Small tables with named rows and columns. After each table, cells are looked up by row and column.

Zizes:
,Bil,Difefe,Kon,Todo
Ses,38,62,100,93
Lim,154,199,226,134
Tem,50,108,112,94
Tirigi,56,112,56,173
Mus,80,97,45,100

Ses, Todo: 93
Lim, Bil: 154
Lim, Difefe: 199
Tem, Kon: 112
Tirigi, Difefe: 112
Tem, Bil: 50
Mus, Difefe: 97
Lim, Kon: 226
Tem, Todo: 94
Tirigi, Bil: 56
Ses, Kon: 100
Ses, Bil: 38
Tem, Difefe: 108
Mus, Todo: 100
Tirigi, Todo: 173
Mus, Bil: 80
Mus, Kon: 45

Table Tokoget
	Puful	Zeza	Vev	Nagog	Defu	Vezi	Ner
Sazazi	88	50	143	151	155	153	161
Virodem	160	181	171	152	151	167	141
Mul	196	185	151	151	140	85	214
Pud	65	148	173	151	152	112	237
Zulukit	174	148	154	152	153	143	154
Gofif	186	171	149	149	135	92	200

Defu of Mul = 140
Zeza of Sazazi = 50
Ner of Mul = 214
Zeza of Pud = 148
Vezi of Gofif = 92
Ner of Sazazi = 161
Ner of Gofif = 200
Puful of Gofif = 186
Row with the largest Ner: Pud

Somaku:
|  | Zopet | Virovap | Zok | Kefu | Res | Duboga | Kibuto | Sal | Tinomo |
|---|---|---|---|---|---|---|---|---|---|
| Rurenu | 61 | -4 | 49 | 2 | -10 | 11 | 28 | 85 | -23 |
| Bik | 47 | -66 | -38 | -24 | 17 | -3 | -12 | 37 | -12 |
| Gozal | 45 | -26 | 97 | 47 | -17 | -21 | 17 | 31 | 48 |
| Vopedat | -1 | -13 | 18 | 8 | 20 | -45 | -45 | 19 | -33 |
| Vupu | 12 | -13 | 86 | -78 | -1 | 87 | -11 | -42 | 1 |

Duboga of Rurenu is 11
Sal of Vupu is -42
Zopet of Rurenu is 61
Virovap of Vopedat is -13
Zopet of Bik is 47
Zok of Vopedat is 18
Zok of Gozal is 97
Tinomo of Vopedat is -33
Tinomo of Gozal is 48
Res of Bik is 17
Kefu of Bik is -24
Zopet of Vopedat is -1
Kefu of Gozal is 47
Kibuto of Rurenu is 28
Tinomo of Bik is -12
Kefu of Rurenu is 2
Kibuto of Gozal is 17
Virovap of Gozal is -26
Sal of Gozal is 31

Pezumeg:
	Peda	Babuk	Sepid	Madedum
Nimikeg	130	115	110	126
Tezul	75	197	153	64
Vivav	41	120	114	159
Dov	121	116	116	130
Mef	107	105	107	106
Zosukup	135	112	91	121
Vife	159	81	7	95
Zesuvab	148	48	138	183
Putiveg	154	97	49	93

Zosukup, Sepid => 91
Mef, Babuk => 105
Mef, Peda => 107
Zesuvab, Babuk => 48
Mef, Sepid => 107
Mef, Madedum => 106
Vife, Madedum => 95
Tezul, Sepid => 153
Vivav, Madedum => 159
Zosukup, Madedum => 121
Vife, Sepid => 7
Putiveg, Sepid => 49
Putiveg, Peda => 154
Tezul, Babuk => 197
Putiveg, Madedum => 93
Vife, Peda => 159
Zosukup, Babuk => 112
Vivav, Sepid => 114
Dov, Madedum => 130
Dov, Babuk => 116
Row with the largest Madedum: Zesuvab

Gulimu:
,Fezeli,Seb,Gid,Bes,Riv
Vazeso,102,162,62,50,78
Zud,30,16,148,121,138
Bebos,118,64,152,130,115
Sev,77,45,103,149,124
Gosiveg,52,105,1,113,99
Lif,72,42,107,145,124
Pepod,193,187,79,84,63
Divaru,46,117,13,86,95
Migud,30,20,137,122,136
Fudu,8,102,42,60,104
Vuse,36,20,140,124,136
Zibub,150,139,127,79,84

What is the Riv of Zud in Gulimu? 138
What is the Riv of Pepod in Gulimu? 63
What is the Bes of Lif in Gulimu? 145
What is the Riv of Divaru in Gulimu? 95
What is the Riv of Fudu in Gulimu? 104
What is the Seb of Migud in Gulimu? 20
What is the Gid of Zud in Gulimu? 148
What is the Seb of Fudu in Gulimu? 102
What is the Gid of Divaru in Gulimu? 13
What is the Fezeli of Vazeso in Gulimu? 102
What is the Gid of Fudu in Gulimu? 42
What is the Fezeli of Vuse in Gulimu? 36
What is the Fezeli of Gosiveg in Gulimu? 52
What is the Riv of Gosiveg in Gulimu? 99
What is the Seb of Lif in Gulimu? 42
What is the Seb of Pepod in Gulimu? 187
What is the Riv of Lif in Gulimu? 124
What is the Seb of Zud in Gulimu? 16
What is the Fezeli of Divaru in Gulimu? 46
What is the Bes of Migud in Gulimu? 122
Row with the largest Gid: Bebos

Table Nit
,Rof,Vuv,Popabu,Lozisu,Kaluto,Riz,Nur,Gesosa,Vupafa,Gufoli
Bofi,194,171,127,134,150,152,113,140,180,137
Zezif,194,124,127,134,174,152,93,140,166,137
Vuvot,213,177,127,134,152,152,93,140,166,137
Mela,194,171,127,134,174,152,116,140,166,137
Kovenem,194,190,127,150,174,146,59,140,166,137

Kaluto of Mela is 174
Rof of Zezif is 194
Rof of Kovenem is 194
Gufoli of Vuvot is 137
Gufoli of Bofi is 137
Vupafa of Zezif is 166
Lozisu of Bofi is 134
Row with the largest Nur: Mela

Lizesi:
            Kif   Peban  Ripova    Vafo  Betipon    Bona     Nez
Kuguleb  -0.013  -0.024  -0.134  -0.165    0.094  -0.024   0.129
Duleva    0.955   0.347  -0.714  -0.168    0.681  -0.307  -0.879
Rer       0.013  -0.004   0.017   0.045   -0.026  -0.038  -0.115
Kilato   -0.922  -0.389   0.625   0.162   -0.721   0.156   0.573
Rusozum  -0.666  -0.273   0.820   0.548   -0.701   0.029  -0.026
Neloz    -0.030  -0.026   0.071   0.084   -0.073  -0.048  -0.135
Dugavep  -0.123  -0.116  -0.108  -0.111   -0.128  -0.106  -0.107
Gige     -0.034  -0.038  -0.114  -0.097   -0.080  -0.003  -0.018
Bige     -0.375  -0.167  -0.147  -0.241   -0.576   0.273   0.335
Vaso      0.592   0.196  -0.080   0.182    0.714  -0.477  -0.745
Rig      -0.286  -0.120  -0.023  -0.129   -0.348   0.173   0.283
Tibe     -0.097  -0.069  -0.139  -0.228    0.093  -0.031   0.240

Nez of Rig is 0.283
Ripova of Duleva is -0.714
Bona of Dugavep is -0.106
Betipon of Rig is -0.348
Nez of Gige is -0.018
Betipon of Dugavep is -0.128
Peban of Kuguleb is -0.024
Which row has the largest Betipon? Vaso

